Each row below is a small network's average activation on inputs in which a field has the value named, seen along a few directions.
Values that are neighbours, or in one group, have similar rows; names and order tell nothing.
Random noise pushes rows far along 3 fixed directions. That doesn't count. These rows show it; they differ only by the noise:
[-179   81   51  348 -549 -162 -200 -109 -293  113 -442  104  -61  397]
[-315 -209  -10   13  537  -30   81  -26  114  110    7    1  -44 -437]
[-220 -208 -103  145  384  -97  122 -284   29  203 -113  119 -172    2]
[-499   84  266   60 -319  -32 -412  417 -171   -6 -174 -141  229 -777]
[-216  -66   45  135  106  -63   -5   43  -26   33 -180    4  -15  -48]


Field S:
s10: [ 427   91  -85  204 -166  -69   67  -27  -53   22  140   94 -139  231]
s5: [ 323  147  129   44 -123  235  324  414    7 -289  283 -221  191  -51]
s1: [ 297  273   93 -132 -202  148  193  313  -18  -10  110 -258  395 -141]
s2: [ 129  126  299 -209 -477 -202 -242   31 -113   90  108 -102   89 -122]
s3: [-397 -254   50 -366  465  217  128   65  166   31  236 -249   13 -643]
s9: [-181  -93 -250  186 -330   10 -378 -253 -203  111  146  227 -282 -220]
s6: [-178 -178   46 -148  508   62   73  471  253 -265  106 -158  213 -165]
s4: [ 121  -16 -103 -394  679  104  390  -66  346 -148   51 -139  183  114]
s8: [ 172  267   83 -164 -365 -106 -307   32   35   32   39  151  -78  133]
s7: [ 199   56 -180  -17 -277  106 -342 -351  -94 -109  -78  272 -111  134]
The values of S form 3 separate groups.
Which other values are in the same group as s4? Give them in the order they are listed. -> s3, s6
Which other values are in the same group as s9? Give them in the order they are listed. -> s7

Field W:
w4: [-160  127  152 -169 -451 -110 -249 -169 -144  169 -224 -138  176  -37]
w2: [-324  -77  164 -224  436  -26 -200  437  215  106  192  -16   45 -889]
w7: [ -33 -216 -226  246  368   -7  168 -161   24  -27  -23  113  -35  230]
w8: [ -69   29   16  148 -232  190  115  487 -109 -348 -236 -227  242  208]
w1: [ 411   98  -81   32 -199  128  109 -143  -47  -86  158   52  -41  425]
w10: [  -1    3  190 -168  177  179   22  760  167 -510  -72 -285  246  -22]
w5: [  36    8  200 -127  123   -9  244  -27  124   69   -9 -225  110   30]
w9: [  32  -37  -63   30  -27 -182 -181 -271    0 -165  -85  209 -214  588]
w3: [ 299   98 -184   53  231  -21  125 -223   86  132  136  215 -235   -6]
w6: [ -22  224  184   13 -531   39 -147  303 -175   39  155  -79  117 -591]
The values of W form 3 separate groups.
Which other values are in the same group as w4? Give them in the order they are listed. -> w5
Which other values are in the same group as w1? Give them in the order they are listed. -> w3, w6
